Here are a small network's activations along a few directions, averaged over the inputs that share one value of a field.
Related values have similar rows: they may be neighbours, one step apart, or belong to one group.
In the rows, zero is written as 500.
Random noise pushes rows far along 18 fixed directions. That doesn't count. These rows show it; they differ only by the noise:
[307 358 482 565 409 535 638 569 214 314 288 362 297 537 562 288 588 806
 552 950 471 192 379 735 499 370 182 720 464 732 458 659 338]
[362 709 453 305 667 542 470 365 553 603 291 487 584 259 636 442 408 681
 757 601 437 669 173 498 524 489 659 632 114 573 625 414 510]
[157 448 565 683 427 526 430 690 341 357 599 447 508 638 531 551 471 154
 498 604 736 734 787 619 781 281 591  45 718 677 392 259 775]
[403 344 447 457 441 361 710 314 502 566 373 506 592 568 567 490 207 369
 314 467 509 627 450 560 693 566 472 633 190 368 169 310 798]
[608 210 408 557 803 506 474 320 379 436 537 347 638 462 363 446 139 682
 628 297 462 701 431 314 361 746 635 622 533 512 398 499 530]
[332 451 532 619 612 538 598 418 773 579 677 482 219 364 196 412 488 587
 392 415 150 351 779 644 403 626 614 403 334 584 815 572 859]
[843 407 586 391 504 682 307 593 343 343 591 437 846 610 678 643 539 401
 588 462 678 622 450 418 335 640 479 441 639 219 228 343 531]
[587 436 435 435 661 378 536 487 614 583 788 491 567 498 745 556 470 535
 391 326 461 609 483 537 243 685 443 548 860 384 413 510 451]
[536 848 716 142 498 570 562 436 716 468 616 631 855 678 702 524 811 407
 620 448 293 475 617 676 279 487 448 711 538 280 529 416 677]
[318 422 677 377 559 357 504 451 509 361 611 703 909 455 463 390 524 366
 761 593 288 249 348 622 461 290 736 640 724 433 574 504 419]
[776 386 353 264 326 234 561 550 572 577 445 539 761 355 567 591 485 629
 336 363 428 401 368 702 786 524 491 705 817 549 583 674 426]
[395 621 510 483 454 280 349 450 373 663 542 575 722 648 693 374 490 287
 429 629 508 320 460 361 457 253 706 292 486 390 692 475 497]
[810 402 563 593 486 586 452 650 486 686 495 234 418 487 435 502 513 589
 466 305 483 591 387 300 616 632 256 112 611 355 363 463 509]
[572 491 638 286 650 292 786 593 556 446 640 477 505 436 704 190 684 723
 494 814 512 530 584 915 219 270 398 473 570 555 632 430 280]
[579 404 520 295 356 454 457 548 885 426 586 475 513 381 258 502 703 247
 695 501 386 290 320 370 754 563 227 576 378 401 490 524 402]
[471 490 256 400 421 421 222 460 551 545 597 380 234 389 502 580 637 522
 472 684 465 401 415 276 499 672 288 584 322 558 569 636 447]
[466 520 588 558 518 376 405 622 360 538 568 395 375 550 512 384 667 542
 549 576 357 558 745 666 442 349 535 221 636 447 683 393 710]
[325 313 569 565 520 464 432 416 406 451 539 576 436 350 260 519 424 433
 619 657 450 432 326 297 543 433 602 517 401 536 348 519 341]
[309 459 523 645 599 438 363 466 646 559 694 408 472 446 281 285 664 628
 526 739 241 129 398 319 407 625 243 286 389 414 590 605 444]
[651 342 538 571 368 364 480 591 457 532 484 548 312 621 520 535 457  20
 556 378 712 535 455 267 550 291 580 426 520 289 428 376 304]


Field LUTIV:
vumu: [576 379 562 669 633 395 482 364 287 388 569 347 307 885 285 314 519 406
 562 581 640 656 804 106 198 468 336 511 334 348 323 399 352]
muvo: [476 639 418 499 666 420 290 560 544 518 661 635 813 280 596 409 489 616
 481 667 617 434 422 553 406 410 798 173 605 602 805 518 306]
gofun: [346 696 588 333 541 632 443 372 547 705 638 507 376 646 842 415 441 127
 587 464 426 376 265 176 195 390 519 401 257 337 467 438 533]
fama: [464 505 364 413 284 632 459 404 164 485 464 448 523 739 780 501 327 482
 208 685 678 358 515 483 443 448 415 465 375 649 315 581 661]
ped: [382 679 425 611 546 407 719 398 619 488 280 507 736 907 545 279 321 285
 530 291 678 447 571 366 632 366 490 651 487 572 659 534 373]
tuzi: [592 775 345 252 597 618 373 308 578 593 368 343 801 455 428 327 328 707
 584 480 580 586 360 223 668 543 535 362 111 809 749 615 498]
fes: [565 402 469 516 612 268 579 524 518 438 605 450 588 646 654 135 411 279
 436 716 770 444 679 581 320 265 650 276 309 449 806 339 436]
zefi: [400 515 371 693 358 329 240 434 198 566 288 447 544 704 404 490 479 468
 538 496 454 355 443 168 715 443 466 541 550 464 515 631 478]
dufa: [416 544 437 324 585 695 234 419 604 317 578 407 784 295 281 660 535 623
 722 577 468 618 354 310 695 794 381 533 422 665 334 520 531]
sizom: [643 455 438 496 582 420 372 559 498 566 542 492 454 368 541 617 359 390
 593 187 487 813 513 501 539 552 730 398 665 371 500 348 640]
mopim: [532 594 309 345 494 530 649 495 719 404 329 418 672 640 800 390 431 432
 598 355 570 441 391 689 603 635 281 822 448 500 610 491 564]
The values of LUTIV form a line.
Q: List every value one step from mopim, in the order listed.
A: dufa, sizom
Q: List every value one step from zefi, in the order listed.
A: ped, fes
Q: List every value one step from muvo, in the order listed.
A: gofun, tuzi

Field POF:
lodap: [776 401 361 423 512 573 449 535 524 369 364 410 394 371 439 537 462 608
 567 537 709 583 430 449 503 617 474 677 284 574 560 547 320]
muf: [416 492 668 268 433 738 727 315 357 382 369 486 462 545 437 472 370 485
 532 603 411 459 615 605 448 330 695 753 181 774 521 551 728]
dalo: [383 431 369 633 643 205 499 438 549 453 508 553 338 392 160 489 526 660
 565 514 464 696 716 476 560 510 586 666 515 634 650 537 361]
naluz: [618 515 358 381 467 296 449 399 488 712 411 491 364 333 534 414 429 641
 350 600 414 469 439 500 500 484 594 476 124 465 700 514 552]
sesa: [718 492 641 363 307 615 735 671 708 365 515 669 543 327 323 589 654 491
 355 634 776 498 538 698 707 378 399 420 492 695 411 542 194]
siv: [533 580 586 558 461 627 630 496 668 552 520 581 423 546 446 650 504 326
 437 306 591 585 555 388 517 522 534 505 515 478 428 490 448]
savu: [719 120 612 505 454 506 506 641 428 487 653 469 322 262 328 493 380 367
 485 488 537 501 434 497 565 377 640 180 559 497 427 431 427]
gogi: [588 338 581 614 359 600 508 620 613 535 357 508 515 218 211 569 506 564
 420 578 490 392 325 555 861 568 479 272 281 429 395 445 564]
pazi: [505 411 459 504 441 225 531 414 111 695 418 514 287 569 576 394 326 564
 459 454 454 452 372 339 450 147 666 543 778 677 552 707 194]
dila: [ 27 794 703 628 528 730 654 499 608 404 683 652 414 687 502 596 728 394
 405 719 629 563 719 487 383 431 311 439 558 683 242 481 408]
favil: [764 426 716 380 387 762 519 465 409 400 460 531 548 553 329 600 528 396
 571 417 452 368 463 322 402 497 527 622 399 403 324 569 450]
nema: [542 558 528 352 358 465 572 584 425 610 245 389 297 525 764 356 555 389
 686 556 435 363 215 549 572 255 397 607 365 427 603 473 428]
zula: [384 481 563 729 558 356 615 461 522 546 521 605 705 611 373 404 443 542
 356 441 446 419 566 521 551 526 462 401 632 378 390 489 493]
The values of POF form a line.
Q: List every value one step from nema, in the order listed.
A: lodap, dila
Q: List every value one step from naluz, in the order listed.
A: savu, zula
Q: List every value one step from dalo, in the order listed.
A: siv
Q: List every value one step from pazi, in the order listed.
A: sesa
